A small network was shown many inputs. Here are its activations along a few directions, one row for each input.
In each table, some parts of the input vary, and every possible input appears once, in random order.
A made-up example of a description, with smaller parts first: one of 8 places around a ring, together with either a single point or (one of 2 separate values, together with one of 4 places along a line) or one of 9 places around a ring.
Shared parts are said once, and a part with two or three values counts as separate values.
In the rows, zero is written as 128.

Other details of the inputs vary at random and push rows far along three fixed directions, the same in every table; ignore that.

A family of inputs:
x1: [119 161 140 151  56 224 121 164  97 150  92]
x2: [109 201  75 167 134 152 106  98 130 139 178]
x3: [101 157 133 139  58 220 114 169  84 155 102]
x4: [153  59 125 105 202  78 157 103 164 110 135]
x5: [ 95 180  81 194 148 155 134  94 109 149 156]
x6: [116 203  77 176 130 143 120  97 121 135 176]
x7: [115 183 185 145 197  80  96 122 134  94 115]
x8: [172  66  74  98  37 206 169 141 136 160 107]
x9: [143  54  47 126 109 127 220  69 181 197 200]
x10: [112 209  77 177 144 144 130 101 124 152 157]
x11: [138  80  20 125 141 151 176  83 157 170 166]
x12: [109 146 218 112 112 140  90 198  94 102  66]
x13: [100 163 117 154  43 192 127 153  73 129 112]
x14: [138  60 108  90 191  68 158 112 158 114 128]
x15: [156  47 163  64 105 122 162 170 128 110  70]
x16: [124 146 233  92 101 143  70 194  87 111  74]
x17: [171  43 169  20  86 119 130 170 129 131  79]
x18: [ 88 155 162 152 189  80  93 117 119  80 140]
x19: [106 206  76 166 148 153 118 102 134 157 158]
x20: [172  75 119  80 178  45 142  91 159 116 146]
x21: [166  73  62  96  36 188 177 152 124 151 125]
x22: [113 180 180 159 192  86  89 120 134  75 138]
x23: [168  74 118  77 187  53 150  99 160 125 142]
x24: [111 187  85 194 154 161 129 105 124 152 162]
x25: [ 71 187 113 198 121 134 163  88 138 170 177]
x26: [121 146 235  82  83 128  61 179  85 104  71]
x27: [101 164 172 157 196  80 115 131 113  96 122]
x28: [151  42 158  51 104 120 152 181 125 117  77]
x29: [161  43 173  72  99 124 141 158 124 104  81]
x30: [121 176 185 146 196  81  89 125 117 105 134]
x31: [ 73 160  94 214 131 135 108 113 142 191 172]
x32: [114 187 131 122  30 194 125 164  80 156  84]
x33: [149  65  61  83  34 195 170 152 123 151 125]
x34: [144  32 161  91 161  23 177  99 176 103 176]
x35: [115 149 222 128 101 139  88 181  94  77  80]
x36: [115 171 123 132  42 211 106 169  93 138 118]
x37: [166  45 166  62 100 126 124 172 130 114  89]
x38: [ 96 153 181 164 206  90 101 109 121  92 119]
x39: [ 96 211  75 158 142 146 119  93 134 159 152]
x40: [164  73 122 113 190  68 143 108 157 110 145]
x41: [165  79 120  95 197  71 158 113 178 110 126]
x42: [116 173 191 158 207  97  88 123 135  96 124]
x43: [174  51 169  26  80 109 155 167 136 117  55]
x44: [158  74 118 105 197  75 161 113 175 109 124]
x45: [ 93 153 169 158 197  81  85 109 119  93 133]
x46: [105 162 178 155 209  97  84 131 131 103 132]
x47: [165  56 157  68 104 117 157 180 124 117  78]
x48: [175  67  69  75  35 204 155 151 134 171 118]
x49: [106 176 176 142 204  87  91 137 134 101 125]
x50: [119 193  87 189 142 166 115  88 139 142 159]
x51: [169  69 124  75 192  60 149  89 177 118 132]
x52: [129  58  22 149  98 112 166 101 182 185 191]
x53: [120 177 193 149 202  88  84 117 132  98 126]
x54: [109 165 122 142  47 210 110 167  94 135 116]
x55: [ 96 181  81 185 145 160 113  94 124 145 165]
x56: [ 98 163 175 163 191  84 101 116 125  72 136]
x57: [149  45 157  71  92 115 151 154 121  91  88]
x58: [117 182 181 148 185  78  85 115 131  77 139]
x59: [173  95  20 129 133 140 174  82 165 166 178]
x60: [148  83  22 138 127 135 182  74 146 159 168]
x61: [128 146 231  94  91 136  62 185  86 104  79]
x62: [107 160 178 165 194  79  96 119 111  91 135]
x63: [ 87 146 236 167 179  46 103 105 131 102 158]
x64: [133 152 241 108  88 138  71 177  89  94  68]
x65: [130  42 144 129 172  31 116 120 175 140 154]
x66: [119 180 128 142  52 204 129 174  87 152  94]
x67: [127  59  18 144 113 112 183 105 188 207 169]
x68: [162 105  11 109 116 120 179  73 161 154 183]
x69: [154  41 167  75  97 119 142 148 120 103  78]
x70: [109 161 134 151  56 211 127 167  75 153 102]
x71: [100 206  74 160 128 145 106  89 129 139 174]
x72: [152  46 153  66 100 108 164 168 112 114  75]
x73: [ 94 167 128 153  54 207 134 153  85 141  81]
x74: [107 206  79 170 124 145 119  80 135 130 164]
x75: [133 172 134 134  34 202 108 159  80 153 107]
x76: [114 201  85 173 130 150 112  71 136 146 156]
x77: [165  83 115  98 181  63 146 115 158  98 155]
x78: [ 98 187  76 190 135 148 133 100 114 128 171]
x79: [118 166 136 130  55 223 105 174  94 160 103]
x80: [169  94  21 126 144 145 182  90 166 174 175]
Each input here is: one of 4 places along a line, together with either one of 2 separate values or (one of 3 separate values, together with one of 6 places along a line).
The inputs of x60 and x72 match in every part but the place on the line of 4. If x76 is changed in the same way as x60 into x72, which row does it become?
Answer: x43
The inputs of x53 and x7 match in every part but the place on the line of 4. If x80 is changed in the same way as x53 into x7, which row does it become?
Answer: x66
Change only the place on the line of 4 in x21. List by row number the other rows that result.
Answer: x24, x40, x47
Change only the choice among 3 separate values in x49. List by row number the other rows that result.
Answer: x41, x66
Start at x14 and move only the place on the line of 6, one step at a time. The first step leads to x28. Which rows follow, in order?
Answer: x12, x49, x19, x39

A family of inputs:
x81: [112  95 146 125 172  96 129 145 137 113 121]
x82: [146 139 101 129 170 113 131  95 145  89 148]
x83: [118 158 228 124 127 123  90 155 106 107  98]
x84: [107 201 122 194 100 198 112 115 114 132 142]
x85: [165  88  58 111 170 131 154 105 157 144 148]
x86: [145 123 150 113 151  54  95 141 153 117 181]
x87: [131 163 195 107 126 122  92 152  89  80  94]
x88: [130 116 147 117 168  93 118 140 144 129 109]
x89: [138 134 103 119 100 187 125 149 121 155 109]
x90: [116 153 205 133 192  69 102 115 133 111 127]
x91: [152 107  76  89  71 147 167 124 137 154 117]
x92: [116 115 106 125  52 163  80 122 122 160 142]
x93: [125 146 183 145 211  97  84 141 133  76 112]
x94: [140  91 190  86  69 129 137 168 121 140  82]
x95: [171  91  97  71 147 100 154 107 150 115 134]
x96: [143  65 120  90  86 144 152 169 128 155  91]
x97: [148 124 127  79  80 148 139 143 113 135 100]
x98: [ 72 184  98 212 158 131 139  81 139 146 184]
x99: [126  76 143 133  72 150 153 149 108 129 116]
x100: [116 119 118 154 160  89 154  96 153 147 157]
x101: [116 110 163  97  84 131 135 162 100 102  95]
x102: [147  94  52 110 139  98 180  88 159 145 155]
x103: [132 133 105 129 182 113 126 113 148 145 136]
x104: [120 100  73 159 155 133 146 119 134 135 147]
x105: [107 207 124 185 100 191 111 113 100 147 143]
x106: [ 85 196  96 191  88 180 122 120  82 120 138]
What do these inputs look like to the network?
Answer: either one of 2 separate values or (one of 3 separate values, together with one of 8 places along a line)
What sort of input is x86?
Answer: one of 2 separate values
